A small network was shown many inputs. Here are its activations along a few directions, one row for each input.
Each table varies a few parts of the input and shows all the possible inputs, shuffled.
A made-up example of a description, with smaller parts first: one of 8 places around a ring, together with either a single point or one of 11 places around a ring or (one of 2 separate values, together with one of 6 places along a line).
Shared parts are said once, and a part with two or three values counts as separate values.

Rows:
x1: [  6   2  -7  -4   5   7   5  18 -24  -7   6  -8 -13   7  -3   7]
x2: [ 3  5 20 10  1 17  2 -8 11  4  0  3 11 -1  2  3]
x3: [ -26  -43  -22   48   -6 -111   16  -47   32   26   11   -7  -40  -46
  -34   -6]
x4: [  0  -5 -13  -9  -2  26   2  10 -10 -21  -3  30   3   2  10  -8]
x5: [-11  18 -11   1   5  16  -7  -3   9   7  -6  -1  30  10   8   4]
x6: [  5  13  14 -23   6 -10 -14  15   5   7  -5 -16  -7  11  -1   4]
x7: [ 21   5  18 -16   0  -2  -3   9  -7  -2   2  -3 -14   4  -6 -10]
x8: [ 20   2  20 -17  -1  -9  -2   6  -6   0  -2 -14 -14   2   0  -8]
x9: [  4   4  -4   6   3  19  -1 -13  -1   6  -7  -3  26   3  12  -4]
x10: [  7  -6  24   9  -5  10  -4 -15   9  10  -9  -1  14  -1   2  -7]
x11: [ 11   0  -8  -6  -8  13  -6  -9  -5 -14 -11  12  23   3  10  -6]
x12: [ -31  -34  -13   51  -19 -109   28  -49   32   42   24  -14  -44  -48
  -45  -13]
x13: [ -6  10  15  -7  -5   5  -9  -1  17  -1 -10   6  13   6  -3  -1]
x14: [ 12  10  17 -19   4  -9  -7  10   0   8   2 -20 -10   2   0   2]
x15: [ 12 -10  -5 -11  -4   2   4  20 -26 -24   1   0 -17   7  -1   4]
x16: [  1 -11 -11  -2   0  25   1   8 -11 -15  -2  16   5   2  19   0]
x17: [ 13  -8  31   3  -3  17   1 -12   3   5  -4   5  13   2   0 -13]
x18: [-12   2  -8   0   6  30   6   5   0  -3   3  13   9   0  15   0]
x19: [  3  10 -14   4   2  18  -4  -3  -1  -3  -3  -2  25   5  13  13]
x20: [-12   7 -22 -11   2  20  -6  23  -2 -17  -2  17   6  10  10   9]
x21: [ -9  13  -9   0   9  13   2  12 -11   0   7 -10 -10   5  -3  14]
x22: [-10  17 -11  -9  12  12  -1  25 -12  -7   8  -3 -11  16  -5  15]
Question: What is each input in this table made of?
Answer: either one of 2 separate values or (one of 4 places along a line, together with one of 5 places around a ring)

Rows:
x23: [  2  26  -7 -36   9  82 -19  42 -17 -36 -16  17  32  36  35  14]
x24: [ 11   0 -20 -45  -5  47 -26  47 -24 -63 -20  38   7  28  29   7]
x25: [-47 -39 -73  18 -22 -45  -7 -11  20 -43 -12  51  -5 -17   5   7]
x26: [ -13  -18   -7   10   -3 -105   14    3    5   23   26  -31  -79  -27
  -46    0]
x27: [-52   7 -50  28   4 -24   2 -18  30  13  -1  -4  17  -8   0  18]
x28: [ 37  31  45 -58  11 -18 -12  61 -27  -3  14 -38 -62  24 -24   3]
x29: [  9 -20  11  28  -9  46   9 -43   9   4 -12  33  53 -13  23 -20]
x30: [ 21   8  49  16   2 -11   9 -33  18  37   5 -20  11 -10 -15 -13]
x31: [ 37  -8  61  -1  -8 -59  10 -24  12  31  13 -17 -35 -22 -34 -29]
x32: [-49 -22 -59  33  -5  -5   6 -17  14 -10  -5  25  15 -12  11  10]
x33: [ 29  40  36 -36  23  34  -5  49 -34   9  11 -47 -21  32  -6  15]
x34: [-29  -1 -19  27   8 -57  13  -8  11  30  18 -34 -33 -14 -27  16]
x35: [ 13   1  24  28   0  31  12 -46  11  33  -4  -2  49 -11  11 -16]
x36: [ 18 -44  -1  19 -24  11   3 -39   1 -24 -16  53  28 -21  17 -27]
x37: [ 13  40   8 -30  20  72  -8  37 -28  -2  -3 -23  23  34  21  15]
Question: What is each input in this table made of?
Answer: one of 3 separate values, together with one of 5 places along a line
Question: The inputs of x28 and x24 match in every part but the place on the line of 5. If x31 is changed in the same way as x28 into x24, which row does it become?
Answer: x36
Question: Change only the choice among 3 separate values in x23. List by row number the other rows that result.
Answer: x29, x32
Question: Change only the place on the line of 5 in x27. List by row number the other rows that result.
Answer: x25, x26, x32, x34
